[[132 126 154 132]
 [138 138 132 121]]: 154

[101 104 129 152 121 122 149]: 129

[129 136 142 129 103 117]: 142

[138 127 102 145]: 102

[123 136 122 150]: 122

[[112 115 132 119 121]
 [121 140 129 103 131]
 [142 135 125 112 140]]: 132

[121 152 132 107 140 108]: 132

[[124 131 125 124]
 [120 127 106 107]
 [125 122 126 128]]: 125

[125 157 140 131 136]: 140
---
[[142 156 132 128 142 129]
 [129 128 129 150 129 149]
 [156 142 129 128 156 131]] gives 128

[[119 122 115 117 114 111]
 [127 126 115 106 101 122]
 [122 121 116 116 114 115]] gives 116

[[126 128 113 144 127 124]
 [148 127 153 150 128 128]
 [113 128 125 151 130 125]] gives 151

[[156 117 122 118 131 124]
 [131 126 140 138 126 137]
 [135 146 129 131 104 128]] gives 131

[[126 150 138 127 117 134 133]
 [128 130 127 128 129 126 127]
 [134 125 129 128 126 128 116]] gives 126

[[104 127 110 120 133]
 [138 120 118 120 117]
 [117 123  99 120 138]] gives 99

[[136 131 114 124 129]
 [126 129 128 128 130]
 [132 137 128 107 124]] gives 128
---
[[107 127 103 131 153 135]
 [107 115 120 131 153 116]] out 103

[[113 118 144 135 120 150]
 [121 114 149 129 118 148]
 [117 113 121 128 119 104]] out 149

[[124 139 107 145 108 118 132]
 [131 127 101 146 125 119 132]] out 107

[[115 114 149 143 126 104]
 [130 133 137 138 134 125]] out 149

[[127 122 148 122 138 127 100]
 [128 125 149 121 134 129 105]] out 148

[[132 128 135 130 156]
 [125 128 151 107 110]] out 135

[[119 151 128 140 116 116 128]
 [131 124 113 151 136 113 127]
 [120 137 106 125 144 126 130]] out 113
---
[133 126 138 100 128 127 135]	128
[107 101 130 117 118 113  98]	118
[151 111 144 119 126 125 103]	126
[143 137 140 135 126 103 128]	126
[100 133 137 151 135 143 129]	135
[154 138 134 146 125 131 133]	125
---
(143, 104, 121, 136, 143, 113) yields 113, 143
(102, 103, 113, 124, 131, 111, 148) yields 148, 102
((117, 116, 139, 151, 142, 121, 138), (131, 127, 123, 140, 129, 128, 116)) yields 138, 131
((141, 116, 135, 141, 103), (118, 125, 128, 123, 127), (127, 131, 127, 114, 132)) yields 103, 127
(118, 119, 132, 120, 104, 118, 122) yields 122, 118
((125, 126, 142, 132, 139, 130), (149, 127, 152, 122, 145, 126)) yields 130, 149
((144, 157, 158, 131, 147, 131, 153), (120, 138, 130, 128, 123, 128, 113), (114, 124, 112, 129, 116, 131, 136)) yields 153, 114
(122, 118, 122, 101, 143, 109) yields 109, 122
---
[[150 132 135 131 114 132 149]
 [128 123 126 123 142 133 135]
 [143 123 129 120 112 124 134]]
114

[[128 115 125 153 139 129]
 [128 121 126 135 132 129]]
121

[138 134 128 100]
128

[100 131 116 154 132]
116

[132 104 111 127 155 143 130]
111

[122 122 106 110]
110

[[133 143 104 112 137 140]
 [137 143 108 115 136 132]
 [140 129 129 126 131 117]]
108

[[122 126 125 129 127]
 [101 152 153 121 119]
 [120 123 122 131 125]]
119

[132 154 141 151 114]
132

[129 125 100 126 148]
125
---
Input: [125 128 106 126 130]
Output: 125, 130

Input: [115 116 130 115 149]
Output: 115, 149

Input: [128 105 101 115 132]
Output: 128, 132

Input: [151 115 142 145]
Output: 151, 145

Input: [151 112 126 130]
Output: 151, 130

Input: [101 126 108 137]
Output: 101, 137

Input: [103 128 132 138]
Output: 103, 138

Input:
[[107 141 135 138 113 112 110]
 [102 133 131 136 114 113 109]]
Output: 107, 109
---
[114 140 107 105 151 109] => 114, 109

[[149 114 126 120]
 [137 143 107 155]] => 149, 155

[103  99 120 104] => 103, 104

[[139 155 134 136 124 111 149]
 [107 120 113 150 151 125 146]] => 139, 146

[[124 119 124 124 131 131]
 [149 127 129 134 131 127]
 [114 107 113 114 146 130]] => 124, 130

[135 123 104 156 116 138 126] => 135, 126
---
123  128  124  107
143  135  114  122
=> 114

133  102  142  126
110  158  119  110
123  114  116  133
=> 119

142  122  124  127
129  121  122  127
120  122  113  150
=> 122

119  121   99  119
108  142  135  109
=> 135

126  129  141  130
129  129  119  139
134  128  151  133
=> 119

107  131  107  129
147  136  147  130
125  146  125  134
=> 147

125  132  125  122
123  148  101  125
=> 101

136  113  151  122
124  117  128  108
=> 128
---
[[129 136 128 116 115 150]
 [129 131 127 122 111 138]
 [134 124 128 130 125 143]]
129

[[126 156 133 149 130 105]
 [119 104 115 127 108 148]
 [157 113 125 117 100 114]]
126

[[124 133 120  99 126 130]
 [141 132 121 130 109 130]
 [118 149 120 112 142 127]]
124

[[121 122 129 126 134 126]
 [140 104 127 127 131 123]
 [137 145 126 126 125 125]]
121

[[133 150 133 134 134]
 [132 132 131 132 130]
 [135 144 131 135 131]]
133

[[102 127 128 128]
 [106 127 128 124]
 [110 125 126 126]]
102

[[125 132 115 144]
 [133 138 105 145]
 [122 118 138 154]]
125

[[122 124 144 126 139 112 116]
 [118 129 144 127 137 114 150]
 [ 99 131 126 125 133 131 133]]
122
---
[104 136 138 120 144 111 119] >> 138
[132 120 101 127 113 145] >> 101
[124 120 124 105] >> 124
[126 119 100 144 124 133 117] >> 100
[118 156 105 141] >> 105
[126 105 113 156 139 115 127] >> 113
---
Input:
[[133 127 128 130]
 [149 151 125 136]
 [125 134 132 136]]
Output: 133

Input:
[[119 145 123 148 108 103 111]
 [145 148 143 147 112 100 108]
 [132 127 109 103 138 103 121]]
Output: 119

Input:
[[151 129 134 130]
 [138 131 135 139]
 [150 129 134 130]]
Output: 151

Input:
[[140 111 133 126 124]
 [130 131 135 151 129]
 [121 126 128 128 145]]
Output: 140

Input:
[[123 114 118 138 151 144 110]
 [141  99 131 129 115 128 112]
 [141 147 141 132 128 128 124]]
Output: 123

Input:
[[125 133 127 122 116 120 124]
 [117 137 133 120 103 113 137]
 [127 135 128 118 118 124 125]]
Output: 125

Input:
[[125 111 120 120 112 117]
 [117 116 124 122 120 146]
 [128 107 126 124 106 124]]
Output: 125
